Each row below holds a small network's activations on one record, seen along a few directions.
Records have a field called RADAB. Each example row is followed by its value.
The largest differences between rows may come from other fields.
Random noise pushes rows far along 13 fixed directions. That doesn't count. These rows show it; they differ only by the noise:
[ -41  233  -76  114  519  352   20 -365 -596  -56 -204    8  128 -169
   94  304  -76 -384 -228  177  157  392  118   85 -180 -176  -70   -7
 -165  253  170 -166   51   84  317]
[-149  108   78  368   28   84   88   30  144   23  -19  133  -63   15
  -28   91 -220 -143   29   96  238   91  211    0  -43   40   77  -87
  -52  351   76 -141 -135  192   42]
[  67  -79 -416 -371  160 -221 -188  -78 -132 -147  -61  421   83 -158
  227 -236  -17 -399  123 -108 -527  -31 -210   -9 -268 -176 -235 -176
 -171   54 -169  162  217  121   39]
[ 108 -288 -147 -471  598 -367  325  398 -117  330  -60  172  -95  254
  291  149   14 -467 -206   50  288 -282  320  337 -124  203  400  166
  -25 -205 -380  301  233  -35   92]
[ 114   13  254   28  -77   49 -200  530  180   -4  192 -104  153   74
 -315 -101  -25   74  207  116   87  227  329  240   52  -28  332  275
   68  -94   62  103  -27  -46  -74]
[  37 -127 -310 -361 -133   86  -22  232   12  167  107  137  371 -245
 -203  -71  236  -63  -30  -13 -367  201 -168  416 -232  -90 -145   53
  160    7  -84  109  182  180 -201]
[-191  177  159  -47 -122 -261  270  -83  241  211 -183  184 -366 -217
  376  194   45   47 -223  243   74 -233   -8  128 -131 -222    9  -76
  -51  238   49  322  123 -130  370]
[-162   39   91  302  292 -341  268  308  248  328   12  149  -16   34
 -235  126  149   13 -209   99  -84 -332  -39 -133  -73 -371 -124   38
   90    1 -103  255  -74  -51  210]
[-124  165   37  -89    9  -60  -91 -214 -164    3   36   31  189 -207
  192 -127  328  208 -222  269 -122  -77 -134 -109   -7 -317  -42 -141
   20 -153   89   90  188 -290  214]
[-194  160  -82  165 -640  366 -307 -227  301 -357   85  297 -201 -144
  108 -190 -372   38  387   14  -69  305  219  241  -78  193  115 -167
  -60  549  200 -229   79  149  -64]
[-375  100 -117  116  117 -354  336 -185 -112  102   18   23    7 -136
 -190  273 -407 -158  -72 -169  -14  170   34  229 -300 -227 -187 -155
 -143  -69  118   98  273  -79  386]
[ -18  105   95  187 -485  293 -545  -53  202 -300   84    9  219   34
 -521 -338  261  342  229   26 -443  239 -161 -498   61 -426  -15  -80
  156 -345  324  -66  158 -284 -432]
[ -49  361   68  455 -214  382 -339 -252   80 -414   88  349  142 -206
  148 -227   51  275 -122  472   90  120   85 -206  -49 -297 -143 -132
 -103  307  253 -311  -96  127  100]
[-524    1  -56    4 -566   69    7 -270  383   97   74   38 -403    2
  -66    4 -165  128  323 -249 -224  -42   86  232   13  181  311 -217
  224  260   73   89  304 -318   21]
[ 194  297  311 -265  206  248 -158  -35 -292  -62 -185  -60  -75 -204
  260  211  287   64 -322  519  193  203  214  237  -99 -417  247  329
  -70  -90  219  273  215 -304  392]

[-278 -200  -42 -193 -154 -306  271 -120  272  180   90 -215  112   28
    1   17  -41   -7   52 -267  155 -106 -142   38  -76   82   92 -264
   98 -170 -113   62   79   76 -222]  porog
[ -37  -29 -130 -117   27   38   37  116 -119   71  233  -16  361 -125
 -214  -13   84  112 -148   85  -24  135   50  362 -104  -40  -20   91
  109 -195   -3  -25  141    7   32]  kal
[ 106   36    2 -267 -102  170 -339  228  143 -114  208   27  294 -263
 -130 -223  205  110  108  127 -191  187  -21  303 -129 -224  148   94
  116   45    1  120  -31  150  -48]  kisen
[-193  -19 -427  111 -162  -53   42  -75  561 -278  239  492  -34 -220
 -182    7 -416  -78   98 -220 -190  -24  -98  391 -527 -235 -388  -95
  -33  401 -156  -24  -62  668   57]  sadaf
[-164  256  674  433   13  -31  298  171  297  379  -14 -398   -4  -98
  -97  281  346  456 -360  407  479 -179   40  -95  187 -301  123  130
  183   75  167  126 -340 -134  245]  famuk
[  67   87  -66  -17 -165   87 -238 -299  -27 -223 -185  295 -271 -103
  756 -320 -124 -292  299   78  -93 -111   -4 -228  204  428   24 -322
 -225  668  -51 -170 -212  179   -4]  kadof
[-125   90  -87  377  -77   56  -76 -243 -108 -180   26  217  -67  110
  206 -208 -118   75   47   71   12 -124   69 -314  158  162 -132 -219
 -115  191   29 -302  -16  -86   60]  puna
[  55   52  158  -62  -67 -542   23 -186 -165 -226 -105  -37  -35  -16
  698 -275 -391 -194  217   -4  258  -43   39 -289  158  291  -65 -343
 -482   14   23  -82  -76    3  136]  zim
[ 239  109   -4 -302 -135  334 -202 -361 -351 -191 -302  -28 -183 -138
  342   84   18 -126  -13   82    4  278  -59  -16   13  114   35    7
 -130   50  204  -63  105  -70  -24]  nas
[-251  272  424  -83   50 -464 -147 -114  372 -155  236 -292  248 -463
   31  -88  -72  144   95   91  103   75 -145   71 -265 -699  124 -218
 -100  -48  122  330 -178  146  441]  zab
[-231  -34 -133  211  217 -242  336   81  207  135  229  139  177  -31
 -161   74   16  196 -350   49  158 -295  -41  119 -196 -214 -188  -54
   77  -79 -162  -14  -60  181  175]  zim
[ -51 -218 -527 -300  432  206 -268 -440 -349 -173   43  155  120  105
 -176  -66   38 -340   15 -342 -346   -8 -213 -196 -213  -58   90 -233
  105 -281 -152 -153  217   25 -169]  divi
[-217  -57   40   72 -155 -162  -79 -100  223  -36   50  -24 -203  128
   56 -158 -165  -33  320 -230 -125 -152   13 -164  110  152  150 -198
    4  108  -57   11  -14 -114  -29]  famuk
[ -53   19 -479  319 -199  -82   75  219  -90 -173  324  565  160   -3
 -107 -220 -361  140   27   34 -258  -10  233  421  -64  237 -502  115
 -130  153  -90 -216  205   52  214]  kori
[  88  337  198 -101 -491  -25 -231 -427 -204 -385 -126   52 -153 -305
  565 -148 -135  235   -2  297   47  214  -36 -104   38  -76 -151 -169
 -328   15  360  -49  173 -232  259]  dus
[ -66   44  164 -224 -111 -657   78 -392   34 -176 -186 -198  -50 -191
  333  -22 -429 -305  216 -251   99  134 -284 -363 -169 -178 -141 -480
 -395 -197  159  131    5  130   33]  fufo
[  72   98 -187 -156 -307  247 -526 -222  -63 -490  152  106   -8 -161
  157 -352 -157   25  465 -128 -454  224   -3  192   12   79 -116   23
 -100  295   16  -60   58   27   78]  sadaf
[ 216  -84 -167    5   42  -26 -197  214 -226  -21  -59   29  151   53
   44 -292  104 -217  363 -159 -568   29 -135 -119  209  152 -392  131
  -91  243 -165   30  -92    6  -96]  zab
[ 119    0  -17   20   56  328  -71 -116 -314   12 -154  -43  -52  110
   73   55  104  -36  -81   86   87  104   79 -101  137  191  102   67
   13   -2   81 -176   43 -134  -95]  moge
[-200 -188  -86   40  138 -308   90 -119  218  145 -123   62 -541  268
 -113  101 -307 -313  301 -509 -208 -345  -85 -317   31  173  213 -234
   42   31 -147  144  -33 -103  -11]  nas
[ 364   19  186 -133  171  -64 -408  -56 -325 -202 -249  -43 -136  143
  579 -384  150 -275  302   75 -172 -134  -52 -614  417  245   91  -92
 -232   92  -56  -10 -209 -180  -66]  kal
[ -27   -1   24  147 -211  236  101 -112  137  -13 -176  145 -170  191
 -191  215  -55  -13 -199  109  298  137  136 -217  -97  -46  162  -61
   59 -222  244 -137  208  -49 -365]  dus
[ 260  -34  107 -315  418  111 -461 -125 -144 -116 -207 -200  203  -68
  174 -217  444 -382  221  -46 -325   13 -353 -512   46 -327   61  -86
   -7   60 -112  157 -253  140 -213]  zab
[-187   79  115 -182  110  123  -29 -445   51   20 -222 -226 -114 -168
 -139  293  121 -139  -60 -131  -81  133 -262 -124 -253 -469   89 -134
   87  -62  155  182   82  -32   23]  famuk
[-212   61   53   46  225 -398   36 -167  -65   69  222  101   95 -103
  717 -390  122   94  -92  241  231 -550   -8 -237  281  259  208 -466
  -50  208 -227  -97 -234  -59  349]  kori
[ 222  -28  202 -739  133   19 -334 -317 -350  -88 -176 -442  146 -206
  323  -55  229 -238   78  -25   71  270 -233 -147   -1  -68  427 -185
  -37 -365  116  135   40  -94 -119]  divi
[-360  100 -110  -68 -129   71 -401 -358    9 -194  283   61 -154 -133
  138 -333  -20  144  368 -127 -437 -154    9   99  123   57  296 -242
  144  258  -56   30  122 -324  348]  dus
[  87  -30   30 -207  102   95  -17   13  -89   26  131  -52  308  -83
  282  -90  297  181 -296  288  348  -88    8   96   33   74  208  -26
   66 -146  -91 -119  -56   89  -46]  dok
[ 150  -58 -317 -308 -344  250 -100   11   40 -168  217  226  333 -211
  103 -183  233  293 -191  194  -89   68  -85  418 -164    2 -244  122
   91  -55  -70  -93  179  205 -189]  sadaf
[-270   39  114   62  187  315 -332 -243   69 -129  370 -309  148   28
 -212 -122  162  226  120  -48   82  -40   86   11   89 -102  489  -76
  309  -16  -39 -109 -126  -91   87]  fufo
[ 329 -107  110  -32  296  112   28  262   62   90 -188   -9   56   91
  -27  124   97 -325  -94   65  243   44  -25 -218  -30   25   76   73
  -22   58  -63  -40 -333  414 -351]  kadof
[ 215  148  460 -125 -212 -169 -252  329   87 -275   85 -403   -2 -230
  -48  -19 -701 -172  578 -138  308  666  318  450  -53  143  327  133
 -344  161  256   72 -282  292  186]  dok
[-278   15  237   31  -84 -361  290 -145  303  147 -164 -178 -465   13
   59  319 -500 -210  183 -300  287   -5   68   39 -104   88  262 -205
 -119  126   86  168  -48   20  175]  dok
[  42   33   80  -59    3 -107  257 -100  -70  244 -191   -8  -43  -25
  127  143  468  267 -484  236  -11 -326 -265 -270   70 -231 -234   24
   94 -306   33  156  115 -291   10]  kadof
[ -64  192  250  -67  386 -544   47  -78 -201  -23  -52 -283  158 -251
  -97  133 -103 -104    0  -93 -138   97 -233 -129 -178 -613 -229  -56
 -240 -288  101  345    4 -137  496]  kisen
[ -63  -86 -267   22 -296  182  427  102  274  380 -195  227 -224 -204
 -165  380  -25 -143 -119 -124 -221   45 -191  447 -232  132 -411  102
  156  555  -57   53  -44  400 -135]  kal
[-267   39 -249  595   86  300 -142 -155  -46 -188  209  308  157  290
 -337 -174  -15  126  -34   42  -74  -73  183 -312   66  -31  -57 -112
  112  -28   27 -388  111 -140  -97]  puna
[-167   32 -238 -263 -234 -641 -213  -87  550 -413  276  653 -215 -157
  218 -387 -184  294  -37   62 -309 -488  -81   45 -427 -551  -27 -215
 -148 -379 -112  356  385 -112  358]  moge
[-105 -195 -316  -44  132 -244  439 -211  129 -127 -192  368 -252  324
  -82  368 -501 -331 -294 -186  460  -24  166  -39 -482  -96  -45 -122
 -202 -459   -3  -55  430  152 -200]  kisen
[ 158  -10 -206  112  251  242 -138  -54  317 -227 -287  474 -385  119
   83   88   -6 -395   71  -47 -226 -181  -48 -202 -252 -285 -206  132
  -75  477 -184  109 -141  400 -103]  porog
[ 360  113  171 -121  736 -342  -36 -166 -424 -372 -315   79 -208  168
  528  141 -336 -530 -138  173  445   -2  236 -342 -148 -251   39   76
 -547 -271   10  117   24   29  346]  fufo
[  -3 -216 -406  148  383  276  546   55 -471  478 -288   57  -23  309
 -135  392  221 -278 -355 -106  -69  -93   19   95  109  367 -359  249
  150  121 -197 -136  144  -90 -143]  zim
[ 274 -108 -276 -646   43 -106 -200   14 -226  -41    7  -47  456 -441
 -100  -78  140 -215   33 -190 -485  320 -514  176 -317 -260 -291  -76
  -49 -225  -31  156   34  330 -147]  nas
[ 203  124   21 -181  -16  262   65 -118 -435   11 -203 -282  328 -229
  -45  232  206    8 -240  136    1  497 -150  147 -112 -243 -353  209
  -94 -133  235   11  141    8  -59]  porog
[ -27   86  300  -31  -78   56  -50    0  111  108   49 -187  -45 -126
  273  -48  148  117   49  155  226 -106   22   31  204  167  279  -78
   94  265   -9    9 -260   12   90]  kori
[  79  184  128  279 -186  159 -320    7 -216  -75   57 -202  180 -168
 -382 -141   58  213  226  -61 -457  275 -213 -229  196 -128 -274   31
   17   26  253  -99 -169 -152   52]  divi
[-140  112 -118  136 -224 -379   27 -147 -284  -99   71  132  216 -135
  309 -331 -202   34  129   37 -186   37  -45 -109  131  153 -367 -296
 -276   25   79 -133  153 -187  208]  puna
[ -36  -50  241  109   15 -204  338  218  228  307   60 -138  139  -51
  130   96  -13   68 -232  176  617 -105   54   38   28  192  205 -149
   25   50  -37 -116 -317  316  -79]  moge

Here are new rows. What is RADAB for each?
[-218 -152 -145  108  200 -588  188  132  170  120  223   49  190   80
  -14 -196 -104  -67   98 -231 -147 -341 -132 -131  -23  -33 -210 -211
  -44  -62 -288   80  -77   96   86]  zab
[ 118  149  105  124  380   15 -166  -39 -281  -20 -135  -33   84  -86
   27  -27  194 -133  -23   99 -221    2 -156 -327   49 -305 -189   12
  -93  106   23   57 -165  -44  204]  puna
[  83  118  225 -545 -647 -109   42 -328 -194   57 -315 -382  -81 -382
  778  -84  147   72  146   81  -35  240 -249  126  204  252 -114 -153
 -188  193  198  177  133 -206   -3]  porog
[  -3  115   60  173   12   88  -94 -222   97 -345 -148  247 -596  306
  -91  231 -346   28  -62   22  179  -48  327 -131 -146 -198  198  172
 -117 -281  181   47  300 -311  186]  divi
[-240 -240  119   72  -72 -143  636  151  384  736 -310 -295 -409  218
 -310  520  161 -163  -38 -338  -12 -260 -191  -71  101  147   44   30
  344  129 -114  284  -52  -62 -295]  fufo
[ 147  121  159  -31  -47 -178 -175  279  104  -95  238  176  163 -117
  503 -425  336  399 -107  456   51 -383   73   58  209   -7  -21   93
  -41  101 -185   81 -150  -83  281]  kisen
[ 206   15 -105  -88  197   68   26 -151 -278 -118 -390  101 -166   83
    9  223  -37 -305 -101  -57 -161  153  -96 -227 -149 -229 -274  122
 -212 -137   95   85  194  -55  -65]  zim
[ 348  185  238 -582 -107  190  -35 -109 -474   29 -165 -301  418 -549
  780  -31  347    2 -265  508  409  414 -102  353   40  138   15  -20
 -187  195  145  -47 -113  211   71]  kisen
[-273   17    6    9  291   99 -104 -347 -176   98 -133  -68 -406  243
  293  -21  205 -145  181  -94 -255 -363  114 -186  287  105  310  -12
  130  227 -156  175  166 -558  283]  zab
[-180  -31 -150 -128  306  197  139 -277  -57   66   67   83 -221   58
  293  174  107    2 -283  112  267 -285  174  277  -69   95  294   27
  160  148 -196   -8  103  -37  252]  fufo
[ 257   49  149  249  156   51  -91  358   10 -169  197   86  214  104
    2 -138  -48  131  -88  290  344  -26  281   28  104   85   10  222
  -95  -26  -43 -184 -259  194   17]  kadof
[ 401    9  299  -94 -137    7 -142  636  149  -88  187 -246  490 -267
  -19 -191 -183  -65  241  156  359  499  155  399   -8  188   68  169
 -172  251   41 -111 -512  673 -207]  zim
[ 400  -28   49 -533  266  498 -361   58 -294  -41 -177 -116   50  -63
  459  -78  549 -203   26  265  -90   67   39  204  123   53  263  348
   80  259 -180  153  -38   13  -65]  zab
[  88 -116    7 -160  110  207  369  167  211  236  -69  101  -50   49
  190  282  243   66 -535  331  619 -171  172  314 -151   83  238  166
  153   23 -130  -16  -32  277 -168]  zim
[   9 -177  265 -552  232 -232  -87  383  212  102  156 -265 -249  263
 -108   83   98   50  142  -97  114 -213  340  413   -4  -92  763  386
  197 -495 -214  549  295 -470  180]  kisen
[  93   83   35  102  429  -51  212  137 -259  121 -324  123 -286   60
  141  338 -332 -573   17   29  136  177  294  155  -98   65   -2  173
 -261  356   13  115   -6   84  290]  puna
